These are the activations of a small neural network, seen along a few directions. Each row is one input.
In each table, some parts of the input vary, and every possible input appears once, in random order.
Descriptions start from the smaller parts, as in this example, which fits no table here: one of 5 places around a ring, together with either a single point or one of 9 places around a ring or (one of 2 separate values, together with one of 6 places along a line).
Shared parts are said once, and a part with two or three values counts as separate values.

Other details of the inputs vary at random and push rows far along three fixed directions, the same in every table; ignore that.

Table:
r1: [ -1  14   7 -36   2 -32  -8   7  14   1  -7]
r2: [  5   1  -2 -10  -3 -23 -14 -30  21  18   4]
r3: [ -4  -1  -5  49  -3 -11  37  34 -19   1  11]
r4: [  6  -2   0 -10   5 -13 -38 -32  22  13  21]
r5: [  7  27   1  -9  -3 -42  17  32   7  22  14]
r6: [  5   4   1 -35  10  -5 -29 -33  15  21  12]
r7: [ 15  -2   7 -24  -4 -16 -34 -33  20   4   3]
r8: [ 12 -13  -3  22   3   2 -29 -41  12  14  27]
r9: [ -1   9  20 -50 -14  21   1  16  29 -19 -36]
r10: [  0  -9  -4  21  11  21  -4   0 -14   0  15]
r11: [ -9  -2   2 -16 -10  21  16  -2 -18 -30 -49]
r12: [  1  19  20 -35 -16 -11   1  19  41   7   1]
r13: [  8   3  10 -32  -5   2 -15 -14  -1 -17 -19]
r14: [  0 -17  -2   4  11  32 -22 -30  -8 -19  -4]
r15: [ 12 -32  -1  10  10  20 -22 -51   6 -15 -16]
r16: [ 11  10   4   4  -2 -29  -7   0  10  18  29]
r17: [  2 -10   4  37   4  17  15   4  26  15  39]
r18: [ -2   4   2   3   3  -2  11  32 -16  -4   3]
r19: [  6   3   1 -20  -6 -14 -30 -41  23  15   3]
r20: [ -8  28   6 -13  -9 -36  17  54  -8   3  11]
r21: [  3  10   9 -28  -8   7 -15 -14  -2 -13 -16]
r22: [  2  25   2  -9   8 -47  13  35   8  33  33]
r23: [-12  -4 -13  17   3   7  27  27 -19  -6 -13]
r24: [ -2  -3  -2 -16   8   3   3  10  -5 -16 -23]
r25: [  5   8  -3  24  -6  -9  21  36 -17   2  11]
r26: [ -3   2  -2   8  -5   6   4 -11  -8   3   4]
r27: [  5  -4 -11  24   3   6   2 -14  -2  17  18]
r28: [ -6 -11 -10  20  12   4   8 -11  -6   5  12]
r29: [  8  26   4  -2   2 -43  17  27   6  34  30]
r30: [-12 -16  12   8 -19  46  22  27   3 -40 -45]
r31: [  0  32   8 -16 -15 -34  -1  22   7  14  12]
r32: [ -4 -23   6 -23   0  42 -15 -13 -19 -56 -58]
r33: [-14   9  -5  33  -8  -3  23  47 -21  -7  10]
r34: [-10 -26 -15  47  11  21  17  -4 -18  -8   1]
r35: [  3 -21 -18  38  21  17 -12 -34   3  21  36]
r36: [ -4  27   2 -15 -10 -28  26  32  -6  21  -1]
r37: [-10  10  -7  28  -2  -1  22  47 -20  -1  11]
r38: [  2   8   2 -41  10 -14 -15 -19  13  17  -1]
r39: [ 10   4  12 -39  -5   8 -12  -6  -6 -15 -27]
r40: [  4 -23 -11  42  11  11   3 -34  -2  10  16]
r41: [ 10 -13   0   8   7  32 -13 -26 -11  -5   0]
r42: [ -1 -13  -7  20   7  15   7  18 -17 -16  -1]
r43: [-18  18   0 -15 -19 -20   7  30  -2  -1 -15]
r44: [  6  19  12 -50  -5 -24  -9  -7  11  -3 -19]
r45: [-13 -12  -4  -1  -3  28  -3  -9 -14 -27 -31]
r46: [ -3 -16  14  -8  -8  53  14  11   7 -29 -33]
r47: [ -5  -2  -9  43  -6  -1  17   6 -11  12  20]
r48: [-12 -10   0   4  -6   4  16  25 -16 -30 -36]
r49: [  0 -15  -6  21  17   4   3  -9  -6  -2  14]
r50: [-21   1  -3   0 -13  -1  24  34 -18 -21 -40]
r51: [  8  17   2 -49  -2 -20 -13 -20  18  14 -16]
r52: [ 10 -12  -8  27   6  19  -9 -21  -5   4  17]
r53: [ 11 -24  -9  39  17  -6 -24 -28  12  19  47]
r54: [ -1   6   1 -30   6  -5 -26 -31  14   9   6]
r55: [  3 -10  -8  32   5  20   8 -14 -14  13  16]
Each input here is: one of 5 places along a line, together with either a single point or (one of 2 separate values, together with one of 5 places around a ring).
Changing only the place on the line of 5 turns r41 into r8. The same change can be made to r46. Which row results? -> r30
Changing only the place on the line of 5 turns r15 into r29. The same change can be made to r48. Which row results? -> r22
Which other rows agree with r45 in the place on the line of 5? List them by row number. -> r1, r3, r12, r16, r31, r32, r33, r34, r40, r47
Which other rows does r28 become when the choice among 2 separate values takes its other values? List them by row number. -> r11
